Each row below holds a small network's activations on one record, seen along a few directions.
Each row is followed by the record's values for the fields U, D, T, F.
Not every record has every field; a missing one is left out.
Other fields move the rows too, some of them a lot.
In the rows, 500 means zero.
Random noise pushes rows far along 10 fixed directions. That doesn't count. These rows show it; they differ only by the noise:
[598 722 379 475 456 601 702 428 607 515 525 488 750 658 494 482 583 347
 536 452 459 425 489 607 403 421 491 467 401]
[507 379 474 457 435 650 569 459 799 524 436 442 537 289 366 710 561 434
 644 595 683 580 562 611 485 471 514 488 527]
[720 462 271 250 632 300 545 536 581 518 303 318 606 527 499 410 690 683
 775 582 614 371 524 686 324 203 693 538 668]
[419 760 647 463 486 440 326 579 534 232 331 684 519 575 573 575 430 565
 533 531 475 486 259 513 419 502 497 490 550]
[306 382 634 660 462 634 435 701 701 349 481 525 568 329 585 688 609 657
 764 579 727 767 571 484 449 676 482 466 623]
[616 663 620 628 372 573 477 466 531 413 671 556 602 475 449 474 619 279
 404 409 411 604 353 553 592 534 442 461 490]
[578 614 414 368 616 423 476 646 580 444 471 472 615 533 518 404 686 608
 761 593 507 500 480 554 436 383 599 521 665]
[481 652 437 679 604 596 595 377 637 420 704 345 677 510 536 616 582 486
 436 290 424 484 644 649 348 612 471 637 310]
[255 594 254 395 665 676 658 536 620 612 432 410 727 668 425 718 385 695
 612 524 651 433 616 477 329 444 448 433 395]
[431 206 295 269 578 741 686 383 816 806 538 385 369 205 191 637 583 429
 656 726 606 546 847 617 520 480 522 602 586]
[544 726 491 401 407 517 581 414 561 400 332 645 579 655 535 498 471 383
 493 524 434 384 389 618 365 441 502 497 455]
[310 515 546 450 538 405 539 584 255 516 375 536 517 712 717 288 525 739
 504 508 517 506 528 479 310 480 509 469 692]

[577 445 493 418 544 498 653 391 618 683 395 301 576 427 510 449 550 448
 538 488 624 333 558 516 424 298 622 531 469] -> U is u4, D is d4, T is t3, F is f2
[270 445 503 513 552 629 461 515 453 541 658 585 329 456 457 561 393 487
 372 515 358 631 604 429 659 662 390 519 557] -> U is u1, D is d4, T is t2, F is f1
[680 410 527 476 390 427 426 455 533 392 436 572 370 403 506 485 526 418
 477 517 515 501 441 634 521 456 540 530 523] -> U is u2, D is d2, T is t3, F is f2
[738 448 436 624 328 735 669 401 748 569 693 420 615 318 359 662 624 148
 534 449 533 646 546 589 687 516 448 421 373] -> U is u5, D is d4, T is t3, F is f1
[553 349 663 388 399 253 376 446 527 384 109 432 380 331 558 646 327 663
 453 494 749 392 272 577 424 255 646 447 601] -> U is u6, D is d4, T is t2, F is f2
[537 789 604 698 357 491 507 644 116 496 730 541 771 830 495 241 521 444
 280 316 411 604 171 344 548 449 317 284 544] -> U is u6, D is d1, T is t1, F is f2
[526  94 676 719 258 298 214 574 104 329 153 691 331 602 576 570 396 796
 421 474 747 664 331 458 454 649 470 334 541] -> U is u4, D is d1, T is t3, F is f1
[608 147 576 484 456 218 335 352 322 421 285 433 153 324 629 489 489 664
 373 453 544 492 528 663 471 506 626 568 635] -> U is u3, D is d4, T is t3, F is f1
[348 602 638 377 705 507 548 423 597 703 517 216 531 386 436 470 434 577
 403 456 566 338 490 410 466 315 568 580 505] -> U is u4, D is d4, T is t3, F is f2
[334 478 562 597 365 676 603 494 590 507 496 614 487 482 587 553 431 435
 541 555 556 628 596 452 506 687 414 470 453] -> U is u5, D is d3
[600 311 523 548 469 434 625 459 498 583 453 323 590 415 738 343 697 480
 577 454 604 517 636 519 498 407 633 449 592] -> U is u3, D is d4, T is t3, F is f1
[419 579 517 490 463 540 464 560 439 523 635 519 532 524 519 428 490 442
 406 486 394 587 311 431 604 413 405 417 669] -> U is u1, D is d4, T is t2, F is f2
[453 561 435 395 391 675 725 479 456 663 511 680 502 676 480 320 492 348
 482 621 430 439 595 451 496 505 453 475 477] -> U is u3, D is d2, T is t3, F is f2
[561 671 766 360 536 282 372 543 537 346 435 573 399 382 594 345 587 436
 561 598 389 415 332 505 533 415 626 626 691] -> U is u2, D is d2, T is t2, F is f1
[593 612 562 752 567 409 349 427 441 419 775 300 547 410 556 527 590 440
 246 190 373 563 391 522 626 556 493 538 416] -> U is u3, D is d4, T is t2, F is f1
[328 482 805 533 650 400 669 303 729 520 570 111 450 160 833 340 654 514
 402 337 530 434 745 595 321 462 614 752 653] -> U is u3, D is d2, T is t1, F is f1
[403 704 774 590 549 502 592 305 510 512 649 420 499 483 721 310 517 344
 263 343 337 388 593 506 475 598 508 632 426] -> U is u3, D is d1, T is t3, F is f1
[437 604 289 354 596 620 476 520 734 448 339 638 530 580 362 819 287 523
 625 632 539 352 558 506 506 556 491 506 279] -> U is u3, D is d1, T is t2, F is f1
[569 367 805 555 412 368 409 535 296 658 631 443 362 350 532 157 650 418
 367 495 511 647 387 347 697 402 523 446 751] -> U is u5, D is d2, T is t2, F is f2
[289 713 739 588 469 621 467 437 644 372 534 594 472 458 576 574 407 435
 397 470 418 512 465 466 441 651 462 606 471] -> U is u3, D is d3
[570 444 569 600 325 553 488 565 295 532 568 599 486 538 390 407 552 462
 451 534 516 602 427 433 524 570 394 438 529] -> U is u6, D is d2, T is t2, F is f2
[594 243 408 355 467 547 730 376 550 773 429 455 395 431 382 388 595 453
 601 612 572 383 753 563 437 456 577 597 471] -> U is u4, D is d2, T is t3, F is f2
[717 563 661 697 343 430 441 439 557 216 424 578 522 467 567 576 583 401
 515 424 491 505 360 626 465 582 505 564 376] -> U is u1, D is d2, T is t3, F is f1
[380 724 447 524 578 642 594 570 541 556 554 490 657 647 531 498 455 491
 571 490 461 448 522 412 446 556 489 509 360] -> U is u5, D is d4, T is t3, F is f2
[171 720 500 355 811 530 218 800 569 503 611 407 599 469 416 671 336 818
 596 560 585 565 267 195 609 363 417 380 700] -> U is u3, D is d4, T is t2, F is f2
[607 404 345 387 403 735 712 530 753 742 466 410 691 472 206 658 503 375
 733 650 777 479 502 490 547 348 483 340 434] -> U is u4, D is d1, T is t3, F is f2
[337 416 612 654 396 535 581 347 381 482 440 517 391 545 616 566 360 462
 257 360 510 506 620 540 390 688 426 563 365] -> U is u5, D is d2, T is t2, F is f1
[432 472 140 394 521 579 601 576 240 651 376 648 566 860 341 551 366 622
 550 590 544 466 516 456 433 494 391 366 418] -> U is u2, D is d4, T is t1, F is f1
[433 481 251 702 625 613 466 549 579 308 662 550 551 514 531 694 545 589
 636 423 355 642 778 621 427 799 452 645 323] -> U is u2, D is d4, T is t1, F is f1
[302 406 530 314 674 409 439 479 415 633 387 523 265 413 508 464 409 621
 453 626 484 421 539 401 564 485 548 535 568] -> U is u2, D is d4, T is t3, F is f1
[342 404 527 401 507 572 517 485 771 391 269 538 342 375 549 680 401 615
 683 697 600 455 639 618 272 597 529 648 525] -> U is u1, D is d1, T is t3, F is f2
[739 307 454 466 453 448 698 295 439 788 429 257 586 450 378 412 526 381
 380 401 666 306 508 526 531 248 620 400 365] -> U is u4, D is d4, T is t3, F is f2
[494 447 410 430 438 659 691 322 643 644 552 524 402 389 398 558 425 282
 437 569 445 459 663 592 535 536 492 555 370] -> U is u2, D is d4, T is t3, F is f2
[576 561 479 439 450 556 544 544 542 520 438 513 588 540 396 540 476 444
 611 578 554 465 397 501 478 383 519 445 519] -> U is u4, D is d4, T is t3, F is f2
[663 330 432 547 522 459 701 356 342 755 541 212 631 558 445 370 618 513
 380 363 625 409 637 533 434 344 536 485 409] -> U is u6, D is d2, T is t3, F is f1
[508 584 415 503 408 674 515 572 631 432 469 611 642 559 418 691 447 441
 567 532 566 570 377 473 567 521 380 340 403] -> U is u3, D is d2, T is t3, F is f1
[328  60 356 607 262 708 606 559 384 639 342 554 515 559 518 683 424 621
 558 584 815 702 621 477 399 593 408 280 531] -> U is u2, D is d4, T is t3, F is f2
[700 459 507 519 451 390 447 500 461 395 458 721 336 511 495 315 666 454
 665 639 337 498 583 576 483 671 602 658 539] -> U is u4, D is d3
[505 341 621 665 469 482 479 426 512 437 557 361 433 351 612 526 601 590
 406 390 546 612 595 625 418 603 502 601 577] -> U is u3, D is d1, T is t3, F is f1
[351 525 640 517 743 249 285 439 279 391 624 313 335 452 721 359 455 706
 240 273 328 492 475 508 501 499 542 607 672] -> U is u3, D is d4, T is t1, F is f1
[500 588 606 681 299 606 404 474 520 380 540 664 509 523 446 658 366 317
 353 464 512 619 312 453 669 612 393 349 370] -> U is u1, D is d3
[420 733 553 516 359 661 704 645 499 459 609 778 580 685 708 187 674 313
 662 626 291 591 593 410 429 710 443 541 577] -> U is u3, D is d2, T is t2, F is f2

Which values does each new row have?
[525 361 111 407 658 561 516 403 426 645 664 488 365 530 224 556 461 535
 456 494 318 426 787 579 526 569 500 592 380] -> U is u3, D is d4, T is t1, F is f2
[496 797 488 509 463 595 435 601 529 368 550 608 683 686 423 587 414 497
 532 474 472 461 270 443 466 527 406 420 389] -> U is u3, D is d1, T is t3, F is f2
[452 534 228 339 663 551 403 623 545 373 530 778 280 611 419 475 537 651
 781 747 231 474 744 586 353 799 493 758 503] -> U is u3, D is d1, T is t3, F is f2
[635 181 431 416 439 394 514 527 388 606 392 445 350 399 375 408 618 659
 629 631 626 489 608 578 382 480 561 586 636] -> U is u6, D is d2, T is t2, F is f2
[606 423 685 570 318 510 468 561 631 347 357 644 492 387 504 526 610 457
 712 619 629 543 453 520 439 569 577 528 509] -> U is u4, D is d2, T is t3, F is f2
[689 413 759 224 240 333 531 503 693 495  53 507 472 279 631 378 567 335
 645 735 744 481 263 534 561  99 690 362 793] -> U is u2, D is d2, T is t2, F is f1
[374 825 349 368 710 611 740 400 607 631 718 275 695 639 570 422 469 472
 471 388 336 308 625 507 365 391 507 591 426] -> U is u3, D is d4, T is t3, F is f2
[306 506 543 703 455 545 707 443 492 432 437 453 685 685 857 518 496 647
 520 363 580 442 707 534 150 670 509 545 305] -> U is u2, D is d2, T is t3, F is f2
[627 422 367 465 594 473 368 626 392 473 555 542 444 565 256 508 591 646
 649 564 492 481 523 521 460 535 513 588 468] -> U is u4, D is d2, T is t3, F is f2
[583 500 523 572 593 431 521 567 266 674 731 257 734 578 477 303 645 587
 392 335 564 562 439 420 560 357 504 383 576] -> U is u2, D is d1, T is t3, F is f1
[486 667 550 587 472 440 348 596 402 282 422 628 556 656 535 607 403 546
 477 435 459 507 319 428 496 556 419 452 400] -> U is u5, D is d2, T is t2, F is f1
[748 468 329 555 408 601 602 515 542 607 736 377 691 498 354 462 690 295
 529 423 524 632 469 506 701 423 428 344 487] -> U is u3, D is d2, T is t1, F is f1
[583 439 540 491 568 435 233 569 531 485 736 350 431 178 234 568 526 481
 411 454 496 698 283 418 809 328 496 423 697] -> U is u6, D is d4, T is t1, F is f2
[296 690 751 409 391 607 344 382 759 291 459 664 307 270 424 789 214 282
 288 554 387 496 253 488 568 525 394 523 561] -> U is u3, D is d4, T is t2, F is f2
[573 294 206 480 493 673 400 534 648 582 614 586 410 371 118 783 461 463
 621 646 580 639 585 487 736 629 439 416 390] -> U is u3, D is d3
[657 570 309 246 641 449 526 406 776 547 289 428 507 421 473 623 459 419
 684 605 537 275 551 594 543 280 679 558 419] -> U is u5, D is d4, T is t3, F is f1
[369 485 668 650 564 535 253 619 629 320 608 424 444 255 558 690 489 566
 502 439 579 662 414 465 581 604 501 518 523] -> U is u2, D is d4, T is t3, F is f2
[650 316 454 487 454 535 583 386 609 642 476 300 575 339 358 630 524 397
 501 471 753 487 549 568 577 369 527 442 376] -> U is u2, D is d2, T is t3, F is f1
[696 559 200 685 583 403 521 527 508 326 558 273 814 693 681 666 577 650
 590 234 515 451 570 646 333 476 545 492 343] -> U is u3, D is d4, T is t2, F is f1
[445 622 625 563 295 662 521 403 641 443 518 610 543 409 490 682 367 200
 355 445 528 577 357 452 641 564 408 375 416] -> U is u3, D is d4, T is t2, F is f1
[863 514 254 382 607 324 385 483 465 517 515 437 520 552 311 483 584 460
 545 482 451 341 493 574 607 346 604 509 401] -> U is u3, D is d2, T is t2, F is f1
